A small network was shown many inputs. Here are its activations along a few directions, one row for each input.
In each table, some parts of the input vary, and every possible input appears once, in random order.
A made-up example of a description, with smaller parts first: ring(8) and (point or (values(2) and line(4)) or line(9)).
Shared parts are said once, and a part with two or three values counts as separate values.

Other details of the inputs vary at random and push rows far along two fixed directions, the same in every table; ignore that.
These rows show it; all are for the same input, with only those details redrawn:
[ 14  15  10 -14  48   6 -13   3 -29 -20  12]
[ 14  15  10 -14  48   7 -13   3 -29 -20  11]
[  9   7   3  -6  28   7 -12   3 -15 -14  10]
[ 3 -3 -7  1  3  3 -8  0  2 -4  8]
[ 14  15  10 -13  48   7 -13   3 -29 -20  11]
[  4 -29  -7 -40  28 -58  30 -68  -1  16   9]
[  8  11   1   2  19  19 -18  16 -11 -16  10]
[  4   0  -6   4   4   8 -12   4   0  -6   8]

A family of inputs:
r1: [ -8 -14  -3  20 -27   5  -7  14  27  -1   0]
r2: [-13   8  -9  18 -46  11   9  19   6  16 -17]
r3: [ -7  -9   8   7 -26   8  -4  -3  10   1   4]
r4: [ -9 -12   0  14 -15   4  -3  11  28   2   0]
r5: [  2 -13  -3  11 -19   1  -2   6  12   1  11]
r6: [ -3   9 -26  15 -24   3   9  11   9   5 -22]
r7: [  4  30  17 -15  36   1  11  14 -42 -15 -12]
r8: [ -5  -5  12   2  -4   4  -2  -2   1 -12   3]
r9: [-10 -34  -6 -34  -4 -51  28 -76  13  24   1]
r10: [  3  10 -27  15 -24   3   8  12   7  13 -17]
r11: [  0   5  24  -9  26   5  -7   3 -11 -17   0]
r12: [ -5 -13  -3  16 -22   4  -3   8  16  -7   6]
r13: [ -5  13 -17  10 -30   9   7   3   3  13 -23]
r14: [ -9 -47  -4 -25 -17 -58  37 -65  35  45   4]
r15: [  3  27  -1  -7  21   6   6   4 -25 -10 -22]
r16: [ 17  39  14 -11  49  10   2  34 -52 -15  -2]
r17: [ 5 -6  6  2  3 -1 -5  8  6  1  7]
r18: [ -4 -12  -3  19 -24   8  -5  17  30  11   5]
r19: [  2   3   0   1   1  11 -14   0  -3  -2   6]
r20: [  4  -7   1 -45  41 -66  52 -51 -27  14  -9]
r21: [-15 -12   4  15 -26  10  -4   7  31   3  -5]
r22: [-11  -3  -5   9 -15  13 -12   1  12 -11  -1]
r23: [  3  19   1   0  -2   2   9  17 -21  10  -7]
r24: [ -1  12 -25  19 -40  12   3  14  10  19 -19]
r25: [  4   1  -4   2  10   6 -12   3  -3  -7   8]
r26: [ -8 -10   8   9 -27  10  -8   4  18   6   0]
r27: [  1  -4   5  11 -20  10  -9   9   6   3  11]
r28: [ -4 -11   1  16 -32  10 -10  12  22  12   4]
r29: [  1  11  28 -10  26  11  -8   4 -10  -5   3]
r30: [ -3  -4  -6   3   4   3  -8  -2   4 -13   3]
Question: The inputs of r30 and r22 match in every part but one. If r20 is changed in the same way as r30 into r22, which row does it become?
Answer: r7
Question: What do these inputs look like to the network?
Answer: ring(5) and (values(2) or line(4))
Question: Change only the line(4) part in r22. List by row number the other rows that result.
Answer: r8, r11, r21
Question: List by row number the other rows that have the ring(5) part in common with r25.
Answer: r5, r10, r16, r17, r18

A family of inputs:
r31: [-13 -16 -27 -21 -26 -44  38 -62   8  24 -27]
r32: [-30 -23  -2 -11 -43 -24  25 -57  29  15 -26]
r33: [ -8  13 -21  28 -44  22   0  28  10   8 -25]
r34: [-13 -31  16 -20 -24 -53  49 -36  21  39  -5]
r35: [ -3  56  -5  24  -1  67 -36  55 -32 -37 -27]
r36: [ -3  21  38 -25  40   1   8 -11 -32 -18 -13]
r37: [ -5  12 -19  27 -45  18   1  33  10  11 -21]
r38: [-18   5  15  20 -43  22  -4  27  21  10 -14]
r39: [ 23  30  22 -22  50 -13  21  20 -50   8  -1]
r40: [ -6   8 -49  26 -33  26 -19   7  14 -11 -10]
r41: [  8  30   5 -25  41  -5  12 -10 -43 -12 -19]
r42: [-19 -30   9 -23 -23 -43  42 -55  22  30 -18]
r43: [  1 -36 -20  -6 -13 -31   3 -34  32  16  17]
r44: [-14   2  18  25 -42  20   3  31  20  12 -10]
r45: [ 13   5   2 -22  53   0 -19 -22 -22 -32  14]
r46: [  2   7 -38  32 -31  16 -15  31  16   4  -1]
r47: [ 13  -3  47 -20  48  -9   0   7 -21   0  24]
r48: [ 14  22 -18 -19  46  -3  -6 -17 -35 -20  -2]
r49: [-22   7   9  20 -46  31  -8  12  17  -6 -21]
r50: [ 19  43 -13  34  14  53 -36  77 -23 -23   8]
r51: [-22 -41  -1  -6 -33 -23   7 -53  37   8  -1]
r52: [  4   0  38 -24  49   1  -6 -14 -18 -15  11]
r53: [-10 -36 -33  -6 -23 -21  -2 -57  34   3   6]
r54: [  5 -16  38 -27  43 -28  12 -15 -13  -1  22]
r55: [  8   1 -33  28 -31  11  -6  37  13  14   8]
r56: [-23  -9   3  21 -34  35 -30   1  29 -16  -4]
r57: [  3   6 -39  30 -29  20 -12  23  14   1  -4]
r58: [  8  -2  42 -22  49  -8  -4  -3 -18 -11  18]
r59: [ 10  15  48 -23  41  -9  19  13 -33   7   3]
r60: [ -3 -23 -48   0 -29 -34  18 -44  23  19  -6]
r61: [ -4  13 -15  30 -43  17   5  39  10  14 -17]
r62: [ 17   4   4 -21  53   1 -17 -17 -23 -25  17]
r63: [-14 -15  10  27 -35  25 -20  25  33  -1   6]
r64: [ 25   3  -9 -22  43 -33  21  -4 -28  14  18]
r65: [ 12  12   8 -27  34 -30  32  -4 -34  13  -6]
r66: [-21 -43   1  -5 -33 -28  10 -50  39  12   1]
r67: [ 23   1  12 -17  54  -8  -9  -2 -21 -13  27]
r68: [  9 -16 -10  31 -26  12 -19  36  26   9  28]
r69: [ 18   1   6 -23  55  -3 -12 -13 -20 -20  20]
r70: [ 18  24   8  32  17  55 -47  79 -11 -29  28]
Question: What do these inputs look like to the network?
Answer: ring(5) and line(8)
Question: Change only the ring(5) part in r64. List by row number the other rows that result.
Answer: r39, r47, r59, r68
Question: Change only the ring(5) part in r42. List by row number the other rows that result.
Answer: r33, r52, r57, r69

A family of inputs:
r71: [ 16  21 -20 -27  26 -27  24 -26 -41  -4 -23]
r72: [-13 -33 -60  11 -86 -47  52 -55  54  51 -38]
r73: [ -9  -1 -14  29 -29  37 -27  15  29   1   1]
r74: [  1 -15  31 -26  38 -27  17 -15  -6  -6   2]
r75: [ 11 -16  -9 -16  11 -12 -12 -25  -1   0  20]
r76: [ 10  36  27 -37  64 -18  25   8 -54   8 -15]
r77: [-12 -11 -19 -15 -27 -47  51 -31  -1  44 -11]
r78: [ 23  -4  11 -22  56 -21   3 -23 -11  -7  19]
r79: [ -7 -14 -19  38 -35  23 -12  28  41  -7   2]
r80: [  9 -11  25 -30  25 -17   7 -33 -17   3  23]
r81: [ -8 -26  10  -6  -6 -24  21 -19   9   1  10]
r82: [ 13  27 -11 -27  52 -22  28 -10 -36  13 -10]
r83: [ -6  -4 -18  -4 -47 -30  44 -31   2  26 -29]
r84: [-12   8  -9  30 -15  36 -24  29  23 -19  -1]
r85: [-10 -53 -10   5 -57 -41  26 -41  46  33  14]
r86: [ 13  29  38  31  14  59 -47  78  -9 -29   9]
r87: [  5  13  38 -35  60  -3  -2 -26 -44 -13  13]
r88: [-13 -13  26 -26  23 -26  15 -28   2  -1  -4]
r89: [-23 -31 -43  38 -83  14 -23  -4  56  18   1]
r90: [ 17   9  48 -40  66  -7  -5 -14 -33  -9  15]
r91: [ -8  16  -9  30 -62  22   8  34  16  13 -41]
r92: [  0   5 -39 -10  -5 -28  22 -10 -14  23 -10]
r93: [-25   4   2  44 -55  46 -24  45  25 -16   1]
r94: [  5 -24 -10 -20  27 -34   9 -30  -3 -10  12]
r95: [  2  28  44  -6  42  39 -31  28 -27 -22   1]
r96: [ 18  35  11  28  18  73 -55  62  -9 -31  17]
r97: [ 12   3 -11  28  -8  28 -37  38   5 -19  18]
r98: [ -7  24  -9  35  -7  56 -49  57  -2 -40   4]
Question: The inputs of r90 and r75 match in every part but one. If r91 is changed in the same way as r90 into r75, which row does it become?
Answer: r71
Question: What do these inputs look like to the network?
Answer: line(4) and (values(2) or ring(5))
Question: Change only the values(2) part in r82. List by row number the other rows that result.
Answer: r72
Question: Start at r85 and move only the ring(5) part, one step at a time. The first step leads to r81. Which rows follow, in order?
Answer: r93, r87, r80
